Each row below holds a small network's activations on one record, seen along a few directions.
After each row come some of the record's fields: DADU, MAPU, GIGEZ, NUKI, DUTA, LARIP, LIL, KUN.
Not every record has every field; a missing one is written none.
Other fields move the rows too, some of them a lot.
(in the rows, 500 means zero)
Strong random noise was added to every row along 7 fixed directions; ignore it. To show where, here is one row again and again, with new noise each time:
[719 477 504 371 194 592 720 273 240 409 615 491 636 517 334 460 282 508
 631 645 532 432 558 629 603 638 569 573 370]
[322 649 527 558 679 471 499 608 597 492 490 560 429 425 426 538 497 501
 434 363 434 571 459 407 590 473 427 525 429]
[452 536 619 540 744 394 431 475 515 719 405 632 428 533 355 592 527 425
 534 493 577 614 442 417 549 541 554 487 225]
[271 572 582 595 613 495 293 516 540 427 446 501 632 336 471 497 725 719
 590 503 478 481 563 386 403 415 312 598 545]
[310 714 702 666 782 486 327 553 580 469 411 507 630 376 488 529 563 471
 311 397 509 590 534 286 446 451 440 586 493]
[504 399 582 611 388 416 563 623 418 527 534 573 404 392 500 607 776 758
 730 450 459 367 268 530 494 501 391 611 454]
[490 636 677 497 564 544 484 409 399 419 469 488 655 433 404 532 284 357
 345 503 574 589 585 416 513 523 549 603 373]
[556 458 503 433 573 572 508 442 459 585 448 544 463 558 322 480 551 561
 453 472 459 462 475 531 671 536 627 480 410]
[447 590 608 586 604 491 520 584 508 495 484 538 476 433 453 552 539 515
 407 380 462 509 408 426 567 500 497 564 450]

[585 457 704 592 538 391 438 599 398 574 420 470 458 453 637 561 723 471
 444 463 539 471 359 430 401 486 544 489 560] : <DADU:makol MAPU:none GIGEZ:basun NUKI:none DUTA:none LARIP:none LIL:none KUN:none>
[452 591 354 628 457 444 632 625 667 499 580 592 399 475 547 452 599 632
 633 436 358 463 416 475 550 501 362 455 565] : <DADU:makol MAPU:none GIGEZ:kir NUKI:none DUTA:none LARIP:none LIL:none KUN:none>
[361 357 467 490 507 603 325 557 584 371 511 449 564 433 541 562 556 664
 484 432 500 394 499 540 432 355 428 621 645] : <DADU:none MAPU:zevip GIGEZ:kir NUKI:none DUTA:none LARIP:none LIL:none KUN:none>
[674 509 447 539 563 593 436 250 517 646 505 458 709 688 476 353 562 496
 450 620 546 440 627 489 485 599 660 415 578] : <DADU:rem MAPU:none GIGEZ:none NUKI:none DUTA:none LARIP:none LIL:none KUN:none>
[405 442 544 480 697 473 407 629 538 558 401 494 335 505 532 573 571 434
 353 371 491 567 426 461 541 417 560 474 508] : <DADU:none MAPU:zevip GIGEZ:basun NUKI:none DUTA:none LARIP:none LIL:none KUN:none>
[436 654 488 691 652 451 544 633 696 620 506 584 391 514 500 457 753 627
 492 380 357 492 376 399 584 546 457 416 534] : <DADU:none MAPU:kor GIGEZ:kir NUKI:sek DUTA:zuf LARIP:pumib LIL:mizum KUN:vovu>
[675 374 570 562 468 506 423 459 446 570 377 490 540 550 582 487 623 546
 473 576 548 405 472 505 423 463 624 519 541] : <DADU:makol MAPU:none GIGEZ:kir NUKI:none DUTA:none LARIP:none LIL:none KUN:none>
[616 486 328 414 331 374 660 392 484 598 531 607 401 568 461 463 336 411
 811 689 536 567 528 594 526 587 454 398 320] : <DADU:dena MAPU:none GIGEZ:basun NUKI:none DUTA:none LARIP:none LIL:none KUN:none>
[320 591 480 414 565 595 442 584 526 338 479 424 486 387 470 484 473 551
 355 390 398 487 564 483 594 386 449 531 603] : <DADU:none MAPU:pumal GIGEZ:basun NUKI:tugab DUTA:didif LARIP:pumib LIL:puti KUN:ribod>
[513 467 480 558 486 395 433 331 528 580 520 573 625 560 531 524 355 404
 718 701 687 576 595 470 294 543 429 532 340] : <DADU:rem MAPU:none GIGEZ:kir NUKI:none DUTA:none LARIP:none LIL:none KUN:none>
[616 399 764 655 418 316 549 631 330 562 500 487 441 431 702 687 601 416
 537 457 637 504 262 477 310 534 496 610 441] : <DADU:rem MAPU:none GIGEZ:basun NUKI:none DUTA:none LARIP:none LIL:none KUN:none>
[545 477 449 455 501 443 580 548 517 530 561 484 395 553 557 525 421 368
 481 437 504 520 423 541 534 529 534 432 528] : <DADU:dena MAPU:none GIGEZ:basun NUKI:none DUTA:none LARIP:none LIL:none KUN:none>
[501 641 553 612 620 380 531 558 566 603 511 502 447 532 615 499 543 406
 460 448 504 570 459 394 466 522 508 404 515] : <DADU:makol MAPU:none GIGEZ:kir NUKI:none DUTA:none LARIP:none LIL:none KUN:none>
[803 470 549 535 178 535 749 341 299 520 664 514 633 563 449 448 576 603
 680 614 495 362 436 596 554 702 559 504 495] : <DADU:none MAPU:pumal GIGEZ:kir NUKI:none DUTA:none LARIP:none LIL:none KUN:none>
[455 618 412 485 427 564 627 542 548 363 573 504 511 475 447 483 330 468
 472 484 424 510 538 527 542 503 446 532 519] : <DADU:none MAPU:kor GIGEZ:kir NUKI:tugab DUTA:didif LARIP:pumib LIL:liv KUN:ribod>
[392 455 603 488 444 542 510 626 454 304 504 485 496 341 495 637 324 473
 382 367 532 515 425 526 516 428 437 692 440] : <DADU:none MAPU:notap GIGEZ:basun NUKI:sek DUTA:didif LARIP:vasi LIL:puti KUN:vovu>
[674 549 339 594 585 520 587 374 686 689 491 628 509 720 448 381 409 395
 449 558 497 519 513 494 595 617 649 389 430] : <DADU:rem MAPU:none GIGEZ:kir NUKI:none DUTA:none LARIP:none LIL:none KUN:none>
[612 563 518 526 399 497 687 632 449 367 461 506 424 461 556 509 353 379
 337 438 451 522 421 511 544 499 560 545 518] : <DADU:rem MAPU:none GIGEZ:basun NUKI:sek DUTA:didif LARIP:vasi LIL:liv KUN:ribod>
[541 322 591 413 427 541 400 537 369 444 419 436 477 453 574 559 570 584
 442 505 543 409 476 535 447 382 572 547 559] : <DADU:makol MAPU:none GIGEZ:kir NUKI:none DUTA:none LARIP:none LIL:none KUN:none>
[384 398 400 417 444 414 429 538 534 468 461 527 399 424 553 542 441 536
 684 562 547 549 524 531 427 420 355 517 426] : <DADU:rem MAPU:none GIGEZ:basun NUKI:none DUTA:none LARIP:none LIL:none KUN:none>
[588 343 635 517 654 447 444 490 507 712 441 583 418 641 445 695 375 310
 433 466 666 567 371 536 475 517 695 545 265] : <DADU:none MAPU:zevip GIGEZ:kir NUKI:none DUTA:none LARIP:none LIL:none KUN:none>
[433 563 516 494 544 413 543 555 479 513 553 461 424 506 576 532 453 369
 476 458 527 594 491 472 452 514 466 452 499] : <DADU:rem MAPU:none GIGEZ:basun NUKI:none DUTA:none LARIP:none LIL:none KUN:none>
[526 479 523 599 359 431 684 611 454 480 658 535 426 450 554 616 509 510
 619 413 489 455 294 546 492 566 401 597 483] : <DADU:none MAPU:notap GIGEZ:basun NUKI:none DUTA:none LARIP:none LIL:none KUN:none>
[729 322 705 700 586 521 305 473 505 636 304 513 628 569 627 534 692 519
 333 539 625 401 398 435 339 473 708 569 543] : <DADU:rem MAPU:none GIGEZ:kir NUKI:none DUTA:none LARIP:none LIL:none KUN:none>
[373 581 710 556 692 276 222 385 447 683 350 561 581 410 534 560 609 415
 718 711 690 681 612 312 256 474 381 468 295] : <DADU:makol MAPU:none GIGEZ:basun NUKI:none DUTA:none LARIP:none LIL:none KUN:none>
[461 495 412 413 374 507 610 513 484 471 613 543 426 475 414 529 448 581
 657 508 455 485 482 566 573 523 415 491 432] : <DADU:none MAPU:kor GIGEZ:kir NUKI:none DUTA:none LARIP:none LIL:none KUN:none>
[481 404 426 372 489 381 488 476 459 620 463 556 369 524 447 527 510 471
 718 593 542 559 510 562 504 509 456 418 359] : <DADU:makol MAPU:none GIGEZ:basun NUKI:none DUTA:none LARIP:none LIL:none KUN:none>
[412 791 389 525 634 465 554 443 661 459 555 476 560 541 553 407 191 239
 380 494 504 703 679 372 484 543 446 404 505] : <DADU:rem MAPU:none GIGEZ:none NUKI:none DUTA:none LARIP:none LIL:none KUN:none>
[265 591 337 396 625 471 412 558 649 429 458 502 402 438 472 452 414 483
 525 478 437 601 616 473 533 413 365 450 497] : <DADU:rem MAPU:none GIGEZ:basun NUKI:sek DUTA:zuf LARIP:pumib LIL:daz KUN:ribod>
[654 227 540 438 493 647 266 326 395 588 285 502 630 523 402 409 819 779
 546 643 506 325 541 552 544 464 656 519 553] : <DADU:none MAPU:pumal GIGEZ:basun NUKI:tugab DUTA:nudof LARIP:vasi LIL:daz KUN:vovu>
[531 465 482 321 403 576 494 343 339 464 557 410 588 529 392 421 471 516
 536 594 504 475 639 568 521 545 531 452 520] : <DADU:dena MAPU:none GIGEZ:basun NUKI:none DUTA:none LARIP:none LIL:none KUN:none>
[481 333 611 413 507 376 429 588 383 599 490 487 347 473 536 638 650 510
 619 474 562 485 366 549 442 459 501 470 457] : <DADU:dena MAPU:none GIGEZ:basun NUKI:none DUTA:none LARIP:none LIL:none KUN:none>
[540 584 477 506 459 486 545 427 468 486 532 459 548 510 518 425 528 504
 550 553 485 501 547 493 505 560 482 463 543] : <DADU:none MAPU:zevip GIGEZ:basun NUKI:tugab DUTA:didif LARIP:pumib LIL:puti KUN:ribod>
[592 389 432 477 400 513 553 440 446 562 620 471 508 567 509 480 622 628
 638 516 483 374 430 576 508 561 518 466 577] : <DADU:rem MAPU:none GIGEZ:none NUKI:none DUTA:none LARIP:none LIL:none KUN:none>
[393 512 372 473 487 387 550 438 559 569 546 615 455 515 405 537 361 435
 773 602 566 635 553 533 487 563 340 499 277] : <DADU:none MAPU:notap GIGEZ:basun NUKI:none DUTA:none LARIP:none LIL:none KUN:none>
[538 453 347 409 314 552 673 578 499 366 618 450 398 515 512 462 394 489
 484 426 392 427 457 636 585 505 479 489 617] : <DADU:rem MAPU:none GIGEZ:basun NUKI:none DUTA:none LARIP:none LIL:none KUN:none>
[409 468 392 473 470 355 521 450 575 605 635 576 468 560 485 576 384 432
 800 601 621 583 516 563 385 561 357 462 333] : <DADU:rem MAPU:none GIGEZ:kir NUKI:none DUTA:none LARIP:none LIL:none KUN:none>
[552 465 480 573 707 495 379 396 607 763 488 548 521 650 460 487 716 543
 542 515 531 473 457 468 522 568 600 408 497] : <DADU:none MAPU:zevip GIGEZ:none NUKI:none DUTA:none LARIP:none LIL:none KUN:none>
[592 443 422 331 576 478 534 344 483 670 433 544 415 711 347 496 277 323
 531 629 594 616 605 581 556 562 682 386 261] : <DADU:none MAPU:zevip GIGEZ:kir NUKI:tugab DUTA:zuf LARIP:pumib LIL:mizum KUN:ribod>
[817 370 665 384 242 564 554 317 204 437 405 494 638 463 439 489 320 425
 485 679 611 440 522 574 522 560 679 582 367] : <DADU:makol MAPU:none GIGEZ:basun NUKI:sek DUTA:nudof LARIP:vasi LIL:daz KUN:vovu>
[776 389 420 389 318 506 637 423 361 608 460 499 380 605 508 422 572 545
 581 609 466 413 457 611 614 558 664 376 497] : <DADU:makol MAPU:none GIGEZ:basun NUKI:none DUTA:none LARIP:none LIL:none KUN:none>

Here are new rows. What are their fields?
[464 699 394 571 424 526 704 507 545 416 673 483 543 488 533 437 436 519
 533 446 400 516 527 475 574 572 401 488 588] : <DADU:none MAPU:pumal GIGEZ:none NUKI:none DUTA:none LARIP:none LIL:none KUN:none>
[406 623 464 481 294 542 495 434 405 249 592 372 702 326 566 375 546 651
 650 596 414 439 677 480 397 461 274 557 717] : <DADU:makol MAPU:none GIGEZ:basun NUKI:none DUTA:none LARIP:none LIL:none KUN:none>
[404 482 455 507 384 407 514 451 507 490 526 632 491 403 427 550 431 600
 828 628 560 539 508 508 467 508 305 569 273] : <DADU:none MAPU:kor GIGEZ:kir NUKI:sek DUTA:didif LARIP:vasi LIL:puti KUN:vovu>
[837 799 470 635 265 559 788 327 461 401 634 428 743 578 615 268 337 362
 384 604 444 461 603 450 521 695 586 419 673] : <DADU:makol MAPU:none GIGEZ:kir NUKI:none DUTA:none LARIP:none LIL:none KUN:none>
[656 728 572 667 474 465 605 380 510 550 535 535 661 547 546 403 429 395
 451 591 528 540 561 382 448 628 536 476 467] : <DADU:makol MAPU:none GIGEZ:kir NUKI:none DUTA:none LARIP:none LIL:none KUN:none>
[341 524 562 505 657 311 391 587 528 622 393 586 374 429 504 596 531 406
 617 527 569 646 486 419 413 451 385 474 320] : <DADU:makol MAPU:none GIGEZ:basun NUKI:none DUTA:none LARIP:none LIL:none KUN:none>
[501 487 540 323 531 582 384 375 366 481 418 403 575 512 408 420 501 474
 417 579 494 518 682 514 526 465 590 443 537] : <DADU:makol MAPU:none GIGEZ:basun NUKI:none DUTA:none LARIP:none LIL:none KUN:none>
[570 578 499 570 304 442 655 527 474 407 540 550 517 433 556 474 413 503
 584 551 483 504 497 489 462 526 404 531 469] : <DADU:makol MAPU:none GIGEZ:kir NUKI:none DUTA:none LARIP:none LIL:none KUN:none>
[393 540 242 510 438 483 598 612 699 385 553 528 376 507 563 436 356 495
 533 455 409 512 526 543 518 442 362 475 560] : <DADU:rem MAPU:none GIGEZ:kir NUKI:none DUTA:none LARIP:none LIL:none KUN:none>
[501 311 360 214 326 630 461 442 382 346 541 357 498 506 468 428 493 592
 526 541 455 400 611 674 547 438 520 447 679] : <DADU:dena MAPU:none GIGEZ:basun NUKI:none DUTA:none LARIP:none LIL:none KUN:none>
[416 526 327 350 460 562 465 437 511 430 486 461 525 476 410 348 544 599
 577 572 392 484 672 537 568 479 412 411 589] : <DADU:makol MAPU:none GIGEZ:basun NUKI:none DUTA:none LARIP:none LIL:none KUN:none>
[531 471 210 332 527 607 499 353 610 575 547 475 467 690 387 304 524 581
 545 561 392 438 651 585 651 520 585 282 608] : <DADU:makol MAPU:none GIGEZ:kir NUKI:none DUTA:none LARIP:none LIL:none KUN:none>
[506 634 495 341 511 554 478 315 419 434 556 379 662 555 467 406 271 278
 400 597 550 593 736 492 474 541 556 402 558] : <DADU:dena MAPU:none GIGEZ:basun NUKI:none DUTA:none LARIP:none LIL:none KUN:none>
[401 589 405 537 505 511 641 658 637 380 593 525 404 480 527 532 314 400
 370 341 441 560 440 490 569 501 425 520 516] : <DADU:none MAPU:notap GIGEZ:kir NUKI:none DUTA:none LARIP:none LIL:none KUN:none>
[318 583 390 507 470 466 601 576 604 411 629 538 424 431 469 536 366 506
 604 420 454 545 466 526 554 509 321 542 440] : <DADU:none MAPU:notap GIGEZ:basun NUKI:sek DUTA:didif LARIP:pumib LIL:puti KUN:vovu>
[536 364 656 539 593 499 233 344 453 611 436 445 713 565 552 560 559 474
 489 624 718 486 579 479 263 482 581 559 477] : <DADU:rem MAPU:none GIGEZ:kir NUKI:none DUTA:none LARIP:none LIL:none KUN:none>
[652 548 662 545 477 594 662 541 413 478 587 476 531 540 467 578 357 359
 215 348 502 469 373 498 603 583 677 562 483] : <DADU:none MAPU:kor GIGEZ:kir NUKI:none DUTA:none LARIP:none LIL:none KUN:none>
[587 494 670 726 487 482 553 707 532 434 527 462 488 461 696 603 541 453
 270 309 497 418 280 450 403 471 549 624 627] : <DADU:rem MAPU:none GIGEZ:kir NUKI:none DUTA:none LARIP:none LIL:none KUN:none>
[530 487 574 470 374 461 565 583 383 387 478 484 448 392 551 551 397 424
 480 493 501 500 454 506 471 455 464 568 480] : <DADU:makol MAPU:none GIGEZ:basun NUKI:none DUTA:none LARIP:none LIL:none KUN:none>
[539 553 578 707 547 413 520 570 568 610 444 602 470 490 553 537 660 552
 555 512 510 511 376 415 446 540 479 520 427] : <DADU:none MAPU:kor GIGEZ:kir NUKI:sek DUTA:didif LARIP:pumib LIL:liv KUN:vovu>
